Each row below holds a small network's activations on one input, seen along a few directions.
Each table varies a few parts of the input and shows all the possible inputs, shuffled.
Descriptions start from the smaller parts, as in this example, which fits no table here: one of 4 places along a line, together with either a single point or one of 11 places along a line or (one of 3 separate values, together with one of 8 places around a ring).
Shared parts are said once, and a part with two or three values counts as separate values.

Other details of the inputs vary at random and push rows far along two fixed directions, the same in every table; ignore that.

Rows:
row 1: [ 14 -16 -20  31  14  -3   2 -12  -1   9  -8 -12  -1  -9   9]
row 2: [  7   2  11   1 -19 -28  11  31 -10   5   6  12  12  -7   5]
row 3: [ -7  -1  22 -11  -1   5  -2  15  -3  -4  10   5  15  -5  12]
row 4: [ 8  4  9  5 -5  0 -9  9 -8 -1  7  0 -2 -7 -1]
row 5: [ -7 -10   3 -12  16  19  -3 -31   4  -1  -4   1  -7  16 -19]
row 6: [  6  11 -11   0 -10  -1   0  12  -2   6  -7   6   8   4   1]
row 7: [ -5  15   4  -3 -16   6   3   7   4  -3   9  12   5   7  -9]
row 8: [ -3 -11   6   1  23   5  -5 -21  -4  -6  -3   2  -7  -2 -11]
row 9: [  6  15  -1  10 -11  -5  10  19   5  -1  -3   4  13   7  -3]
row 10: [ 18  -4 -27  16  19   1   4  -5   6   9 -18 -13   5  11   5]
row 11: [ 11   4   6  -4  -2 -12   4  13  -4   0   2 -10   4  -7   8]
row 12: [-27   6  10 -22  -5  16  -7 -17  10 -13  16   8 -13   7 -12]
row 13: [ 16  -6 -19  13   9 -17   6   5  -2  12  -2  -9   4  -3  19]
row 14: [ 21   2  -2  20  -2 -13   0  23 -10   1  -4  -8   7 -10   6]
row 15: [ -5  14  -3   7 -27 -17  11  36  -2  -2   2   6   8  -1   5]
row 16: [-17   3   4  -8   0   8  -1  -7  10  -8   7   1 -10   9  -6]
row 17: [ -9  -9  -4  -9  23  29  -6 -49  16  -2 -10 -11 -10   9 -13]
row 18: [ -5  -6  -2 -15  11  13  -5 -14   6  -8  -2 -14 -12   5  -6]
row 19: [ -4   1  11   0  -6  -6  -2   7 -14  -3   3  16   1  -9  -8]
row 20: [  8 -20 -20  13  21 -15  14 -10 -11  10 -10 -15   3  -1  10]
row 21: [-12  15  25 -19  -6   8 -21  -4   1  -7  14  23  -9  -5  -8]
row 22: [-4 -8 -1 -4 -8 -8  4 11 -1  0 -1  5 -1  4 -7]
row 23: [ 18 -14 -17  13  19  -7   8  -6  -5  10  -4 -26  -2   0  15]
row 24: [  3   9   7  -9   1 -12  -2   7   2   1   2   3   3  -4  10]
row 25: [  8   8   3   0  -6 -18   1  18  -1   7   3   4   5  -4  14]
row 26: [ -9  -9   5  -9   1  -1   1  -1   3  -2  -2   2  -6   8 -10]
row 27: [-11   1  -3 -18  -1   7 -10  -7   8  -3   5   5 -10   5  -3]
row 28: [  3  13  13 -16 -12  11  -4   6   2  -7   0   3   3   5 -11]
row 29: [  6  -7 -11  12   0 -13  11  -2  -3  10  -8 -11   5 -10  15]
row 30: [ 3  0  1 -5 -9  0 -1 15  1 -2  1 -7 -5  3  0]
row 31: [  9 -17 -10  10  25 -14  12 -11  -3   6 -10 -15   2   1   6]
row 32: [ -6 -12  -8   0  13   8   1 -20  14  -2 -12 -14  -9   2  -1]
row 33: [-14 -21   5  -2  39  37 -16 -39   0  -9   4  -7  -5   1   0]
row 34: [ 18   6 -17  12  -9  -8   4  20   1  11  -7   3  11   5   5]
row 35: [ -9   0  13 -13  -8  -8   2  13   3  -7  -3   8   0   3 -11]
row 36: [-12  18  37 -15 -22   3 -14   6   3 -12   9  24  -1 -15 -11]
row 37: [  7 -10  -2  14   5  -8   1   3 -10   2   1   7   0  -5  -4]
row 38: [-12  -1   0   2  15  15  -8 -30   1  -8  13   3 -12   0  -6]
row 39: [-13  13  23 -32 -29   7 -10  16   1 -12  16  14  -7  -2 -11]
row 40: [  2  -2 -16  16   5  -9  12  10   7  -2  -7 -12   2   6   6]
row 41: [  6   9   6 -11 -18   9  -3  10  -2  -2   6   5   3   4  -9]
row 42: [  3  11  12 -14 -14  12  -5   6   1  -3   4   4   0   7 -11]
row 43: [  2   0  -8  -4 -13  -3   3  18  -6  -1  -3  -8  -1  -2   3]
row 44: [ 16   1  -9  19  -7 -11   0  20 -17   4  -2  -6   6 -12   7]
row 45: [ -4 -10 -10   1  -2  -9   7   8  -5   2  -8  -2   0   3  -3]
row 46: [ 17 -13 -33  19  29   8   2 -21   6  13 -17 -18  -2  15   6]
row 47: [-13 -10 -10 -10  18  31  -5 -50   9   1  -9  -9 -11   7 -12]
row 48: [ -8  -5  -9 -10  13   9  -8 -15  10   0  -2  -4 -13   9   0]
row 49: [  9   1 -12   0  -3  10   2  -1  -6   3  -6  -9   3   5  -3]
row 50: [  7 -19 -27  19   8  -3   8  -6   8   9 -13 -18  -3   1   8]
row 51: [ -4   8   9   1  -4 -10   7   4   1  -1  11   2   1   0   8]
row 52: [ -2  11   4  -2  -7  -4 -11   7  -8  -1   4  15  -1 -10   2]
row 53: [  9   8   1   9   2 -10  -7  13  -2   0  -2   7   3  -8   5]
row 54: [ 16  -1  -5  14  -4 -13  12  21  -3   5 -15   1  15   7  -5]
row 55: [  4  -3  -5  -4   4  -4   3  -4 -10   3   2 -14  -1  -6   9]
row 56: [ -4  14  13   7  -3  -3  -2   7  -1 -10   8  11   1  -6  -2]
row 57: [ -8 -14   1  -2   9  15  -3   6   4  -6  -2  -7   7   6   8]
row 58: [-13 -20   3 -15  35  12  -3 -48   2   0   3  -9 -15   8  -7]
row 59: [ -5   2  15 -10   0  -2   0 -12   7  -2   1  -1  -1  -8   4]
row 60: [ -5   4   4  -7   5   7 -17 -13  -1  -3  10  12  -9  -5  -3]
row 61: [ -9   3   4  -4   2  -2   4 -10   1  -3  14   1  -2   0   5]
row 62: [ 10  -8 -17  13   2  -5  12   5  -8   8 -14  -3   9   8  -5]
row 63: [-11 -10   4 -13  12  11  -4 -38   7   0   6  -6 -11  -4   1]
row 64: [ 7 -1 -4  8 -3  7  3 -5  9  7 -9 -3  3  5 -3]
row 65: [  6  10   8  15 -26 -16   1  28  -9   3  -2  13  10 -19   5]
row 66: [  8  -4  -8  16 -14 -13   9  22   7   7 -10  -6   3  -2   8]
row 67: [-11   3   3  -7 -20  -2   1   9   4  -1  -3   4  -1  -6  -1]
row 68: [-22  11  23 -24   6   8  -4 -23   7 -13  15   6  -8   1  -5]
row 69: [ 15 -12 -13  21   9  10   7  16  -1   5 -12 -10  22   9  12]
row 70: [-10  14   9   4 -10  -1  -3   5  -8  -8  10  14   0  -8  -2]
row 71: [ -7  16  30 -21 -24   6 -18  10  -8 -11  21  19  -4 -12 -12]
row 72: [  8   8  14   6 -24 -22   8  28   0   7   2   6  10 -12  12]
row 73: [ 12  -3 -21  11   9 -17   7   5  -7  12  -7 -10   5  -4  20]
row 74: [ 16  -8 -12   8   4 -11   7   5  -7   8   2 -17   2  -5  13]
row 75: [  8  -3 -22  22  14   6  11  -9   6   7  -7 -13   3  14   1]
row 76: [  6  16  10  21 -18 -17   4  32  -6  -1   8  14   8  -7   5]
row 77: [  7  -4 -31  23  13   4  14  -8  -1   7 -11 -15   6  10   3]
row 78: [ -2   1  19   0  -5  -5  -5   8  -8  -3   6  17  -2  -5 -10]
row 79: [-25  17  23 -25 -11   3  -3 -10  -2 -11  19  14  -4  -4  -3]
row 80: [  2   5  -5  -2  -4 -10  -1  18   7   0  -7   0   1   2   5]
row 81: [  4  -4 -25   7   2  -9   3  10   0   7 -11  -8   0   2  11]
row 82: [-13   7  22 -26 -15  12  -6  -5   1  -6   9  23   0   8 -23]
row 83: [-13  12  21 -22 -22  17  -9  -8  10  -4   7  18  -1   0 -17]
row 84: [-10 -14   2   1  27  24 -13 -51   7  -2   0  -7 -19  -2  -7]
Each input here is: one of 4 separate values, together with either a single point or (one of 4 places along a line, together with one of 5 separate values).
- Changing only the choice among 4 separate values turns row 71 into row 39. The same change can be made to row 44. Which row results? => row 43
- Changing only the choice among 4 separate values turns row 75 into row 76. The same change can be made to row 7. Which row results? => row 38
- Change only the choice among 4 separate values in row 48. List by row number the other rows that result. => row 21, row 25, row 46
- Change only the place on the line of 4 in row 54. List by row number the other rows that result. => row 5, row 62, row 82
- Start at row 31 and move only the place on the line of 4, one step at a time. The first step leads to row 58. Which rows follow, in order? => row 2, row 20
- Change only the choice among 5 separate values in row 17. List by row number the other rows that result. => row 9, row 10, row 28, row 54

Rows:
row 85: [ -4  -7  -7  -5  -1  -5   5   5   4   1 -10  -3  -2   6  -3]
row 86: [  5 -11  -8  -4   6  -5  11   0   6   8 -12  -8   4  10   1]
row 87: [17 -7 -7 24  3 10  3 29 -3 -1 -9 -9 19  5  4]
row 88: [-15 -16 -14 -18  27  17  -3 -39   5  -3  -7 -13 -17  14 -11]
row 89: [-11   0  11 -13  10   8   3 -12   7  -5   7  -2   1   8   2]
row 90: [-11   7  37 -20 -15  -7  -1   7  -1  -6   9  25   4  -4 -12]
row 91: [-19  -3   0   0   4  10  -2 -10   9  -8   6   0  -6   4   1]
row 92: [ -4  23  15 -18 -21  11 -10  -3   5  -4   9  11  -4  -4  -7]
row 93: [ 13 -13 -27  16   3 -17  16  15  -4  10 -18 -17   5   3   8]
row 94: [-15  -1  -1 -17 -10   7  -3  -7   2  -3   1   5  -9   5 -10]
row 95: [-17 -14 -10  -3  33  17   0 -36   7  -8   1 -16 -12  10   1]
row 96: [  4  -3  -3 -11   0  -7  10   6   1   6  -6  -3   5  10  -2]
row 97: [  5  -9  -9  -6   4  -5  11  -2   2   8 -11 -10   5   7   2]
row 98: [  4  16  14  10 -20  -9   1  14  -5   2   1  20   8  -8 -10]
row 99: [ 22  14  -7  27 -12 -18   3  28  -3  11  -4   5  12 -11  15]
row 100: [ 23 -11 -15  13  -3   6   3  30  -5   5 -17  -7  16   9  -7]
row 101: [ -4   3  13 -24  -3   5  -4 -10   3   0   6  -6  -3  -1   1]
row 102: [  9  -9 -11  26  -3 -18  10  13 -11   6  -5   1   4  -8   2]
row 103: [ -1  -8 -23  23  28  16   4 -31  14   3  -9 -16  -2  11   5]
row 104: [-13 -17  -3  -5  33  18   3 -38  14  -3  -2 -16  -5  12   4]
row 105: [ -9   4  -5 -15   2  19  -5 -29   9  -2  -4   3  -8  10 -15]
row 106: [ 3  1 -5 -5 -2 -6  0  7 -2  0  1 -9 -5 -1  5]
row 107: [10 13 -4  9  2  0 -6 -3 -3  4  3  4  0 -6  5]
row 108: [-17  13  14 -26 -28   0  -6  14   0  -7   9  20  -5   5 -15]
row 109: [-11  -1   3 -10   6  10 -14 -20  -4  -4  12   1 -13 -10   1]
row 110: [ -7   2  21 -21   5   4 -10 -14   2  -4  10   6  -3  -5   3]
row 111: [ 12   7   0   7 -23 -23   6  42  -2   3  -2  -2   8  -8  12]
row 112: [-1 11 -4 13 -4  5  4  0  7  0  0  0  7  2  4]
row 113: [11 13 -9  3 -6  2 -2 -1  3  3  0 -2 -1  2  1]
row 114: [-11 -20 -11   4  30  12  -4 -43  -3  -2   1  -4 -17   4 -13]
row 115: [ -4 -21  -1  -5  36   9   2 -45  -1   1  -2  -7  -9   8  -9]
row 116: [ -8   6   2   7 -16  -4   5  19   1  -4   7   5   5  -4   7]
row 117: [ 17  -7 -18  20  12 -18   4  11 -10   7  -4 -13   3  -8  17]
row 118: [ -8   3  12 -14   3   2 -11  -9  -5  -6   9   2  -7 -12   3]
row 119: [ -7   9  24 -29 -13   3  -6   2   7  -4   9   6  -2  -1  -2]
row 120: [  0  -6   3   7   5 -12   4   2  -9  -2  -1   5  -1  -3  -6]
row 121: [ 10 -17 -15   5  37   3  -1 -32  -3   7  -3 -21  -4   1  13]
row 122: [-14   3   6 -18  -8  11 -11 -10   6  -6   9   3 -14  -1  -5]
row 123: [ 16  18 -10  11 -28 -18  10  36   0   8  -8  11  15   5  -2]
row 124: [ 14 -18 -15  31  12 -22  14  11  -7   7 -14  -7   5  -4   6]
row 125: [-22   2  13 -15   3  12  -3 -12   6 -12   9   1  -5   0  -1]
row 126: [-13  14  28 -21 -15  -4 -13  11  -2 -10  14  18  -3 -13   0]
row 127: [ 23  -6 -17  12   5 -17  12  14  -3  13  -8 -20   8   2  16]
row 128: [  3  18   2  -1 -28  -7   3  24   7   2  -5  17   9   5  -8]
row 129: [-23   2  15 -13   2   9  -3  -7  10 -12   7   4  -4   2  -2]
row 130: [ -2  10  18  -4 -18 -11  10  26   2  -2   6   6  16  -2  10]
row 131: [-12  11   2  -3   6  18  -4 -21  11  -7   6   4  -2   9  -6]
row 132: [ -2  12   5  -4   4  13 -12 -21   0   0   6   5  -6  -8   0]
row 133: [  2  11   9  -9 -24 -13   0  27  -4  -1   4   1   2 -10   6]
row 134: [ 28 -11 -15  17   4  11  -2  21  -7   5 -12 -17  10   3   4]
row 135: [ -1  -8   4   7   3 -11   5   0  -8  -2  -2   3   0  -7  -4]
row 136: [-13  -2  -2 -16   2  16 -11 -24   3  -5   8  -7 -17  -2  -3]
row 137: [  0  11   9   2 -19 -13  -6  25  -5  -1  10  13   1 -14   8]
row 138: [-18   8  27 -11 -21  -4  -7   9  -3  -9  12  28  -4  -7 -16]
row 139: [-10  15  19 -16 -17  -1 -14  10  -7  -7  19  18  -6 -11  -2]
row 140: [ 14  -1 -20  15  -7 -13   5  18  -5   7  -2 -11  -1  -2  10]
row 141: [ 11 -14 -32  23  -1 -14  13  15   1  11 -16 -11   2   7   7]
row 142: [ 23 -22 -27  24  34  -9   8 -17  -6  15 -11 -30   5  -4  24]
row 143: [ 8  9 -8  5 -5  4 -2 -3  8  3 -3 -2 -2  1  2]
row 144: [ -6   7  33 -17 -16  -9   1   8  -6  -4   9  21   7  -7 -10]
row 145: [ -5  21  24  -5 -19  -3  -5   7  -3  -4   8  29   3  -3 -18]
row 146: [-22   5   8 -11  -2  12  -5  -8   5 -11  13   7  -7   4  -5]
row 147: [ 26 -15  -5  32   4  -1   2  26 -16   5 -15  -2  17   1  -4]
row 148: [  6 -19  -4   0  35  38 -20 -34  -7  -4  -4 -14  -8   4  -4]
row 149: [ 20  -5 -19  41   7 -16  12   7  -2  13 -15  -2  10  -1   2]
- What is each input in this table made of? => one of 5 separate values, together with either a single point or (one of 3 separate values, together with one of 4 places along a line)
- Changing only the choice among 5 separate values turns row 111 into row 126. The same change can be made to row 133. Which row results? => row 118
- Changing only the choice among 5 separate values turns row 108 into row 139. The same change can be made to row 94. Which row results? => row 109
- Start at row 107 and move only the place on the line of 4, one step at a time. The first step leads to row 139. Which rows follow, in order? => row 117, row 121
- List by row number the other rows that have the choice among 5 separate values in common with row 146. => row 87, row 89, row 91, row 95, row 103, row 104, row 112, row 116, row 125, row 129, row 130, row 131
- Change only the place on the line of 4 in row 86. List by row number the other rows that result. => row 85, row 128, row 141
- Change only the choice among 3 separate values in row 149. List by row number the other rows that result. => row 98, row 145
